Each row below holds a small network's activations on one input, seen along a few directions.
In each table, some parts of the input vary, and every possible input appears once, in random order.
Descriptions start from the smaller parts, as in this example, which fits no table here: one of 2 separate values, together with either a single point or one of 9 places around a ring or (one of 6 places along a line, together with one of 8 places around a ring).
Shared parts are said once, and a part with two or three values counts as separate values.

Table:
x1: [ 3.71  0.45 -5.52 -3.86 -6.00  1.44  2.75 -1.62 -6.98  3.28 -4.67  0.63]
x2: [-1.88  4.55  3.25  0.30  4.10 -1.43 -1.52  0.98 -0.60 -0.82 -4.36 -1.84]
x3: [-0.67 -6.10  3.77  0.68  1.68  2.30  2.30  7.22  5.74 -2.15  2.35  7.83]
x4: [-1.64  0.88  6.21  1.70  0.13  0.72  0.90  0.15  4.20  5.72  2.08 -5.68]
x5: [-1.39  3.92  2.46  2.98  4.89 -1.67 -4.59 -0.90 -2.27 -1.64 -0.91 -0.47]
x6: [-1.57 -6.30  5.42  3.34  1.39  4.08  2.11  3.73  2.98 -3.66  3.96  8.28]
x7: [ 0.54  1.37 -5.36 -0.88 -0.26 -0.82  0.23 -5.79 -3.30 -5.54  1.68 -3.04]
x8: [-1.39 -0.65  3.59  1.48  0.88 -1.48 -2.48  0.78  5.57  5.92  3.19 -4.55]
x9: [ 0.28  1.88 -5.05 -3.76 -0.74 -0.18  3.61 -4.34 -1.06 -4.16 -2.51 -4.24]
x10: [-1.71 -0.39  4.59  5.22  0.85  0.84 -2.69 -1.51  2.66  4.62  4.69 -4.68]
x11: [-1.11 -5.23  6.19  1.16  1.64  3.59  6.03  5.63  4.44 -2.04  0.79  6.94]
x12: [ 3.36  0.23 -8.02 -3.69 -6.26 -1.43 -0.85  0.21 -4.91  3.61 -2.44  2.18]
x13: [ 0.81  2.06 -7.05 -4.00 -0.51 -2.47  0.08 -3.15  1.03 -3.70 -0.20 -2.44]
x14: [ 4.02 -0.57 -5.71 -0.45 -6.37  0.15 -0.99 -3.14 -8.67  1.07 -0.91  1.44]
x15: [-1.38  3.91  1.23 -0.22  4.58 -3.65 -4.90  1.74  1.16 -0.50 -2.75 -0.36]
Question: Describe the family of inputs behind these rows.
Answer: one of 3 separate values, together with either a single point or one of 4 places along a line
Question: Changing only the choice among 3 separate values turns x1 into x12. The same change can be made to x2. Which row results?
Answer: x15
Question: Which other rows does x14 become when the place on the line of 4 takes its other values? List them by row number.
Answer: x5, x7, x10

Table:
x16: [ 0.22  5.55 -3.84 -1.31  0.38 -3.17 -3.17 -4.73 -2.93  0.41 -2.05 -6.60]
x17: [-0.93 -0.68  1.91  0.63  1.98  0.36  0.35  1.45  1.66 -1.83  0.31  1.70]
x18: [-0.76 -0.70  1.68  0.59  1.46  0.38  0.37  1.18  1.53 -1.21  0.46  1.24]
x19: [-0.41 -0.73  1.30  0.56  0.47  0.42  0.31  0.70  1.16  0.07  0.69  0.43]
x20: [ 0.12 -0.63  0.95  0.61 -0.89  0.39 -0.08  0.35  0.40  2.19  0.72 -0.42]
x21: [ 3.46  0.52 -8.72 -4.13 -5.09 -0.29  1.54 -2.90 -6.64 -1.77 -3.01  1.34]
x22: [-0.24 -0.72  1.14  0.57 -0.01  0.42  0.22  0.53  0.93  0.74  0.75  0.09]
x23: [-0.06 -0.69  1.03  0.59 -0.46  0.41  0.09  0.41  0.68  1.44  0.77 -0.19]
x24: [-0.59 -0.72  1.48  0.56  0.96  0.40  0.36  0.92  1.36 -0.58  0.58  0.81]
x25: [ 0.30 -0.55  0.92  0.63 -1.29  0.34 -0.30  0.38  0.10  2.98  0.60 -0.59]
x26: [-1.10 -0.65  2.16  0.71  2.50  0.33  0.30  1.73  1.76 -2.45  0.17  2.19]
Question: Describe the family of inputs behind these rows.
Answer: either one of 2 separate values or one of 9 places along a line
Question: Which other rows belong to the same alternative as x17? List them by row number.
Answer: x18, x19, x20, x22, x23, x24, x25, x26

Table:
x27: [ 2.88  0.77 -9.27 -4.44 -5.13 -0.16  2.61 -5.20 -4.96 -2.36 -1.47 -2.01]
x28: [-1.23 -0.59  4.86  1.48  0.37  0.31 -0.35  2.44  4.15  5.72  0.99 -1.94]
x29: [-0.58  4.22 -3.33 -1.76  2.51 -2.49 -1.11 -3.39 -1.08 -4.10 -2.09 -3.90]
x30: [ 0.30  4.69 -2.12 -2.06  1.08 -2.95 -2.74 -0.64 -2.51  0.35 -4.29 -2.11]
x31: [-1.53 -4.28  6.84  3.99  2.67  2.44  0.48  4.63  2.74 -1.66  2.78  6.55]
x32: [ 3.51  0.34 -7.64 -1.94 -5.76 -0.17 -0.46 -4.15 -7.48  0.77 -1.19 -0.35]
x33: [-0.03  4.05 -1.73  0.73  1.60 -2.10 -4.02 -2.56 -3.89 -0.91 -1.67 -1.76]
x34: [-1.40 -1.12  5.47  4.14  0.77  0.90 -1.87  0.56  2.57  4.08  3.75 -2.05]
x35: [-1.23 -3.83  5.98  1.17  2.32  2.22  2.03  6.89  4.20  0.07 -0.12  6.84]
x36: [ 3.81  1.13 -8.17 -4.52 -6.35 -0.82  1.26 -2.17 -6.08  2.13 -3.47 -0.34]
x37: [-2.40 -4.36  5.01  1.56  3.86  2.35  3.15  3.98  6.39 -4.93  2.94  4.98]
x38: [-2.10 -1.01  4.11  1.64  2.06  0.47  1.02 -0.38  5.95  0.84  3.84 -3.90]
Question: Describe the family of inputs behind these rows.
Answer: one of 3 separate values, together with one of 4 places along a line
Question: Changing only the choice among 3 separate values turns x38 into x28. The same change can be made to x27. Which row results?
Answer: x36
Question: Which other rows does x31 become when the choice among 3 separate values takes its other values? List them by row number.
Answer: x35, x37

Table:
x39: [-1.12 -0.35  2.69  1.22  1.78  0.16 -0.32  1.13  2.17  0.00  0.90  0.11]
x40: [-1.18 -0.05  2.34  1.01  2.18  0.01 -0.30  0.93  1.96 -0.92  0.61  0.24]
x41: [-1.20  0.20  1.97  0.80  2.48 -0.09 -0.21  0.70  1.68 -1.80  0.31  0.36]
x42: [-0.83 -1.18  3.56  1.74  0.48  0.74 -0.12  1.49  2.38  2.47  1.59 -0.22]
x43: [ 2.13  5.25 -7.42 -2.65 -2.85 -2.96 -2.73 -5.83 -6.42  1.11 -3.02 -5.75]
x44: [-1.02 -0.67  3.03  1.42  1.30  0.36 -0.28  1.29  2.30  0.97  1.18 -0.03]
x45: [-1.15 -0.20  2.51  1.11  1.99  0.08 -0.32  1.03  2.08 -0.46  0.76  0.18]
x46: [-1.07 -0.51  2.86  1.32  1.55  0.25 -0.31  1.21  2.24  0.48  1.04  0.04]
x47: [ 1.39 -1.08 -2.81 -1.82 -1.88  0.56  1.63  0.51 -2.06 -1.49 -1.39  2.98]
x48: [-1.20  0.08  2.15  0.90  2.34 -0.05 -0.26  0.82  1.83 -1.37  0.46  0.30]
x49: [ 1.71 -1.62 -3.28 -1.63 -2.78  0.96  1.86 -0.06 -2.48 -1.11 -0.76  2.83]
x50: [-0.96 -0.84  3.21  1.53  1.04  0.48 -0.24  1.36  2.34  1.46  1.32 -0.09]
x51: [ 1.54 -1.37 -3.05 -1.72 -2.33  0.80  1.76  0.23 -2.27 -1.29 -1.09  2.93]
x52: [-0.90 -1.01  3.38  1.63  0.77  0.61 -0.18  1.43  2.36  1.96  1.46 -0.16]
x53: [ 1.89 -1.85 -3.51 -1.56 -3.24  1.07  1.93 -0.36 -2.69 -0.94 -0.40  2.69]
x54: [ 1.98  5.19 -7.64 -3.29 -2.84 -2.97 -1.93 -5.90 -5.42  0.92 -2.99 -6.41]
Question: Describe the family of inputs behind these rows.
Answer: either one of 2 separate values or one of 4 places along a line or one of 10 places along a line

Table:
x55: [-0.90 -2.87  5.18  1.61  0.39  2.04 -1.10  7.22  2.38  3.37 -0.69  6.28]
x56: [-1.31 -2.15  6.67  5.17  1.39  1.30 -2.10  1.25  3.10  5.72  4.61  0.20]
x57: [ 0.34 -3.71  2.08 -1.06 -0.56  1.49  5.21  4.15  2.64 -0.50 -0.81  4.12]
x58: [ 1.63  1.62 -4.63 -1.37  1.07 -0.35 -0.32 -0.65 -6.29 -5.12 -2.98  4.13]
x59: [-3.10  5.44  1.68  0.07  5.90 -2.45 -1.64 -1.86  3.71 -3.07  0.30 -4.54]
x60: [-1.10  2.61 -3.56 -1.81  3.70 -2.11 -2.36 -1.98 -0.78 -5.55 -3.53 -0.25]
x61: [ 0.07 -3.64  1.62 -1.21  0.00  2.84  5.26  3.30  2.64 -0.22 -0.69  4.71]
x62: [ 3.62  5.29 -7.67 -3.35 -6.66 -2.33 -2.75 -6.25 -7.07  8.85 -3.10 -8.28]
x63: [-0.67  2.70 -3.12 -2.46  3.81 -2.21 -1.80 -2.29 -1.11 -5.49 -3.17  0.01]
x64: [ 3.27  5.10 -8.16 -2.45 -6.90 -2.28 -3.31 -5.82 -6.55  8.66 -3.44 -8.46]
x65: [-2.78  0.92  6.89  3.17  4.61  0.57 -1.42 -1.00  4.54  1.03  2.71 -5.43]
x66: [ 1.29  1.49 -5.12 -0.69  0.99 -0.16 -0.88 -0.35 -5.85 -5.20 -3.36  3.84]
x67: [ 2.13 -1.78 -2.64 -1.27 -4.72  0.85  2.33 -1.20 -4.24 -2.71  0.01  3.36]
x68: [-2.65  5.53  2.13  0.20  5.24 -3.78 -1.71 -1.14  3.80 -3.28  0.27 -5.05]
x69: [ 1.29 -5.20 -4.34 -1.43 -4.23  2.90  4.31 -0.82  1.94 -1.58  3.53  1.16]
x70: [ 1.62 -1.75 -3.15 -1.36 -4.02  2.14  2.68 -1.99 -4.33 -2.26  0.05  4.02]
x71: [ 0.02 -2.71  6.30  1.13  0.00  0.40 -0.42  7.40  2.12  3.22 -0.42  6.09]
x72: [ 1.24 -1.96 -3.71 -0.57 -4.18  2.27  2.04 -1.59 -3.91 -2.46 -0.35  3.64]
x73: [-2.55  0.85  7.32  3.19  3.99 -0.78 -1.43 -0.31  4.61  0.80  2.62 -5.93]
x74: [-3.69  5.32  1.14  0.66  5.72 -2.42 -2.16 -1.50  3.90 -3.11 -0.02 -4.78]
x75: [ 1.94 -5.09 -3.28 -2.22 -4.58  1.48  4.77 -0.39  1.51 -1.72  3.90  0.80]
x76: [-3.50  0.66  6.16  3.81  4.39  0.60 -1.97 -0.50  4.67  0.89  2.44 -5.74]
x77: [-1.07 -2.32  7.11  5.16  0.82 -0.11 -2.17  2.04  3.10  5.44  4.45 -0.36]
x78: [ 1.80 -4.96 -3.73 -2.26 -3.98  2.84  4.97 -1.33  1.62 -1.36  3.97  1.54]
x79: [ 3.58  4.97 -7.17 -3.34 -7.15 -3.78 -2.72 -5.25 -7.39  8.29 -2.99 -8.94]
x80: [-0.47 -3.89  1.00 -0.53 -0.14  2.94  4.66  3.84  2.94 -0.35 -1.10  4.38]
x81: [-1.99 -2.40  5.93  5.87  1.16  1.43 -2.69  1.87  3.28  5.51  4.25 -0.20]
x82: [ 2.30  1.69 -4.11 -1.28  0.33 -1.62 -0.72  0.08 -6.11 -5.51 -3.01  3.57]
x83: [-0.10  2.81 -2.65 -2.37  3.11 -3.51 -2.05 -1.55 -1.01 -5.79 -3.16 -0.52]
x84: [-0.28 -2.59  5.82  1.00  0.50  1.80 -0.51  6.63  2.15  3.49 -0.29  6.63]
Question: Describe the family of inputs behind these rows.
Answer: one of 3 separate values, together with either a single point or one of 9 places around a ring
Question: Which other rows agree with x69 in the choice among 3 separate values? List them by row number.
Answer: x55, x60, x64, x66, x72, x74, x76, x80, x81
Question: Which other rows does x57 become when the place on the ring of 9 takes its other values? List them by row number.
Answer: x67, x68, x71, x73, x75, x77, x82, x83
